Each row below holds a small network's activations on one input, seen along a few directions.
In each table, some parts of the input vary, and every possible input appears once, in random order.
A made-up example of a description, with smaller parts first: ring(5) and (point or ring(9) or (values(3) and line(6))).
Shared parts are said once, and a part with two or three values counts as separate values.
(in the rows, 100 means zero)

Table:
R1: 86 90 152 96 108 107 145 75 138 152 115 89 93 67 109 99
R2: 115 108 60 113 95 82 64 124 68 57 99 111 98 117 97 90
R3: 88 89 161 94 109 114 146 71 133 150 114 83 92 69 107 99
R4: 124 101 100 95 91 82 76 124 80 55 92 112 105 100 107 103
R5: 87 96 139 98 104 105 131 83 141 154 117 87 99 78 103 100
R6: 111 102 49 103 100 92 76 109 64 49 87 106 87 117 87 85
R7: 83 87 163 92 114 130 155 63 128 138 112 86 85 63 111 96
R8: 67 89 99 90 109 112 139 67 137 143 101 83 107 104 86 113
R9: 129 99 105 91 89 91 76 120 76 53 87 107 104 98 104 108
R10: 117 105 52 115 100 84 69 115 65 55 87 109 95 119 96 82
R11: 75 107 85 100 103 128 91 105 100 135 99 104 107 130 89 116
R12: 76 95 107 98 101 105 121 83 137 152 111 85 109 98 95 106
R13: 73 91 100 95 106 106 128 76 136 151 104 83 112 104 96 107
R14: 124 105 90 103 89 80 67 126 81 58 102 113 104 109 105 100
R15: 121 109 74 111 92 77 63 128 74 58 101 116 102 115 110 97
R16: 130 97 104 87 93 105 81 111 75 40 81 110 106 94 102 112
R17: 113 132 40 115 94 99 49 132 28 47 78 124 90 130 88 80
R18: 82 99 122 102 103 101 124 88 139 154 113 91 104 89 109 105
Describe the family of inputs behind these rows. -> values(2) and (point or line(8))
Changing only the values(2) part turns R16 into R7. The same change can be made to R9. Which row results? -> R3
Change only the values(2) part in R17. List by row number the other rows that result. -> R11

Table:
R19: 71 86 132 83 98 94 140 81 170 156 121 84 121 80 100 124
R20: 90 76 126 95 99 60 137 81 184 166 117 76 127 88 116 119
R21: 128 100 120 84 99 118 103 97 51 35 63 110 92 75 109 102
R22: 144 92 130 88 95 101 82 118 77 47 86 107 91 78 98 103
R23: 148 86 136 117 86 54 60 143 101 50 133 112 110 89 147 103
R24: 92 129 47 107 84 74 56 138 84 97 101 113 115 142 88 114
R25: 140 101 133 89 84 78 71 133 93 40 114 125 98 85 121 112
R26: 92 101 43 105 97 98 63 118 73 93 92 104 111 151 72 104
R27: 79 101 10 121 119 117 95 78 65 68 93 100 70 131 71 71
R28: 55 100 145 106 126 141 165 59 116 180 117 90 60 73 99 74
R29: 122 105 110 93 109 108 126 72 46 35 70 94 67 62 88 57
R30: 113 135 47 126 79 57 42 148 95 120 97 113 128 124 103 92
R31: 81 104 29 102 108 124 76 105 65 74 76 111 103 150 90 101
R32: 77 85 142 86 101 128 135 69 150 172 114 70 106 84 94 112
R33: 68 99 148 99 116 148 149 61 129 165 106 91 100 88 102 111
Changing only one part turns R20 into R30. The same change can be made to R33. Which row results? -> R31
Describe the family of inputs behind these rows. -> values(3) and line(5)
Change only the values(3) part in R25. List by row number the other rows that result. -> R19, R24
Change only the values(3) part in R32. List by row number the other rows that result. -> R22, R26
